Each row below is a small network's average activation on inputs in which a field has the value named, seen along a few directions.
Related values have similar rows: they may be neighbours, one step apart, or belong to one group.
Strong random noise was added to every row along 8 fixed directions; ignore it. To show where, here is one row again and again, with new noise each time:
137  87  194  -20  -3  38  -1  16  5  -147  -73  -14  54  166  0  -12  -70  -33
67  -368  44  244  -214  16  78  -157  -115  -267  -5  -147  9  54  -100  -209  80  73
36  151  106  -201  -22  -83  41  92  -53  31  4  -3  135  -128  -143  2  70  34
157  283  -45  1  134  -23  -109  67  33  153  -342  -58  -88  147  227  -164  -514  110
183  -255  -92  368  20  -129  7  -147  -85  -270  -145  -282  -196  47  10  -284  -177  155
-77  45  99  -157  -253  123  -117  43  -58  179  34  64  -50  125  124  -45  -53  80
129  128  -398  152  225  223  193  195  146  102  -178  25  193  -62  -29  14  -295  -178
-49  169  33  -314  -15  -253  -215  148  -5  300  178  -124  -222  -319  -86  10  228  219
-16  -250  -336  304  -110  91  327  -23  -277  -313  116  -60  61  -51  -116  -94  -105  -44
-224  -38  -461  20  -205  112  197  141  -230  328  54  82  22  -165  7  -86  -206  81


Values of ZON:
zap: 128  231  -184  -128  242  119  17  149  301  240  -60  18  301  -375  -211  63  126  -20
zizu: -277  -453  130  330  -257  -332  362  -70  -366  164  83  36  -336  136  -200  128  194  161
poko: -85  -175  -58  98  -35  279  -231  -37  250  204  -115  208  -32  278  222  -112  -102  70
sevus: -29  93  -365  82  125  382  -229  36  201  170  165  -1  -124  79  217  76  -91  -182
rabi: -106  362  -75  -31  284  -97  -51  97  33  243  -246  114  121  80  -17  162  -233  -40
fup: -210  373  35  -275  233  -53  233  65  -115  -24  -81  345  372  -25  -31  146  -180  -163
fevoz: 228  26  26  107  154  228  -28  -241  134  -450  -184  14  173  92  394  -150  -337  -170
tasug: 313  501  133  -726  160  220  -292  -9  324  -292  -172  -12  614  -603  117  80  -61  -282
nanos: 20  -29  -147  1  49  -143  -83  73  -44  -59  258  -239  -249  -35  46  109  94  -20
ker: -149  179  -79  -283  -114  254  -417  -125  61  -115  374  174  -320  101  559  110  -52  -93
ZON is arranged as a ring.
A walk along ZON starts at rabi and steps to its neighbour poko. Put zizu, fevoz, tasug, nanos in the order it reaches them.
> fevoz, tasug, zizu, nanos
What is the length, in steps, of the shortest route from ker to zap?
> 5

Values of FOTU:
vap: -222  -13  350  -84  -237  -141  92  122  58  713  -175  177  204  124  -373  -20  428  161
rab: 168  112  246  -160  -103  10  -4  -262  -220  -630  -230  -44  181  44  423  -339  -489  72
pino: 49  -345  227  103  -116  -169  192  -61  151  89  -258  -63  95  171  -180  34  67  -166
lefez: -180  341  133  -443  89  -186  -80  -79  -57  271  -204  118  346  -309  7  -76  -47  109
gilad: 131  -11  -210  443  413  -150  -61  -38  -52  -286  68  -83  -282  13  -23  -9  -108  126
tig: -89  -154  197  -165  -216  -21  -565  -335  -129  -479  292  -187  -138  -89  232  -239  197  146
sezin: 103  416  33  -152  344  -363  139  314  -44  276  -243  -77  -221  -3  -18  123  -506  80
zofo: 338  76  59  96  81  -2  -416  -82  121  -367  200  -509  -390  -74  34  57  210  60
tis: 205  -48  -265  -19  -148  596  -49  31  211  -248  219  35  297  -35  -85  -6  169  -205
sar: 133  76  121  -377  17  205  -41  23  304  95  -131  245  389  -185  85  -11  107  -145
FOTU is arranged as a ring.
A walk along FOTU starts at pino and steps to its neighbour sezin. Put vap, gilad, tig, zofo in the order it reaches them.
> zofo, vap, gilad, tig
What is the length, in steps, of the shortest route from tis to sar?
> 5
